These are the activations of a small neural network, seen along a few directions. Each row is one input.
In each table, some parts of the input vary, and every possible input appears once, in random order.
A made-up example of a description, with smaller parts first: ring(5) and (point or line(11) or (values(3) and line(4))).
Shared parts are said once, and a part with two or three values counts as separate values.
In the rows, zero is written as 128.

Other details of the inputs vary at random and push rows far along two fixed directions, the same in every table; ignore that.

A family of inputs:
row 1: [149 132 139 135 142 137 123 135 116 113 103 138 149]
row 2: [104 101 107 142 115 121 149 108 138 181  98 109 110]
row 3: [129 116 156 113 151 128 106 142 136 131 118 130 146]
row 4: [136 137 133 126 144 146 104 138 128 111 112 135 150]
row 5: [123 145 144 113 139 122 133 140 129 100 123 148 134]
row 6: [128 132 154 107 160 115 134 141 139 133 120 141 147]
row 7: [126 149 141 118 139 128 134 138 134 106 120 150 147]
row 8: [139 125 150 127 127 125 123 139 117 100 110 139 131]
row 9: [ 88 109  91 134 102 137 133 107 139 144 116 102  98]
row 10: [131 134 140 123 130 140 105 141 134 104 117 138 145]
row 11: [148 117 154 122 144 134 127 123 114 104 116 130 125]
row 12: [103 118  92 150  94 132 148 105 134 153  96 117 111]
row 13: [ 96 107  92 132 113 143 132  94 137 150 118 102  97]
row 14: [ 84 127  93 128 110 126 161 104 139 147 117 113  97]
row 15: [176 161 103 154 114 105 128 141 115 169 235 128 141]
row 16: [140 119 154 124 133 129 128 136 115  98 115 129 126]
row 17: [132 137 148 106 154 132 136 124 125 105 128 139 128]
row 18: [172 138 113 151  91 105 101 148 115 155 241 117 122]
Each input here is: values(3) and (point or line(5)).
Q: Which other rows agree with row 8 in the values(3) part? List them by row number.
A: row 1, row 2, row 11, row 12, row 16
Q: Change only the values(3) part in row 15. List by row number the other rows that result.
A: row 1, row 4

A family of inputs:
row 19: [118 126 104 150 115 129 141 117 132 149 101 125 127]
row 20: [160 153  98 147 104 108 120 139 123 164 244 117 127]
row 21: [111 138  99 138 107 133 146 117 132 133 110 127 119]
row 22: [100 112 114 120 128 121 136 116 141 150 119 117 111]
row 23: [195 151 164 129 138 108  92 174 117 134 229 139 166]
row 24: [100 143  99 133 112 133 139 115 133 132 117 130 115]
row 25: [133 139 165 106 151 130 126 140 118  79 116 149 131]
row 26: [103 120 113 122 121 129 144 106 140 137 123 121 108]
row 27: [118 109 120 132 124 126 141 109 132 159 107 118 115]
row 28: [114 131 100 145 111 130 146 115 127 138 105 127 126]
row 29: [145 135 165 110 146 130 134 142 118  80 109 146 135]
row 30: [115  96 113 139 101 144 111 109 124 125 112 100  98]
row 31: [142 136 158 115 162 136 112 149 126 106 103 143 159]
row 32: [129 134 163  99 161 133 124 141 128  82 123 140 136]
row 33: [112 113 116 130 129 127 142 114 130 154 111 112 113]
row 34: [180 138 108 159 102 104 116 137 118 190 223 119 137]
row 35: [145 118 154 124 134 155  82 146 119  77 105 133 144]
row 36: [120 113 117 143 118 123 150 112 127 146 104 119 112]
row 37: [133 122 176 102 160 129 117 146 131 103 113 138 145]
row 38: [131 136 156 105 161 130 106 151 136 102 111 148 157]
row 39: [101 134 101 128 118 135 136 111 145 140 119 127 123]
row 40: [116 118 112 139 113 124 155 110 121 136 109 120 111]
Q: What is each input in this table made of?
A: values(2) and (point or ring(10))
Q: Changing only the values(2) part turns row 37 into row 23. The same change can be made to row 40. Which row results?
A: row 28
Q: Change only the values(2) part in row 33. List by row number the other rows that result.
A: row 31
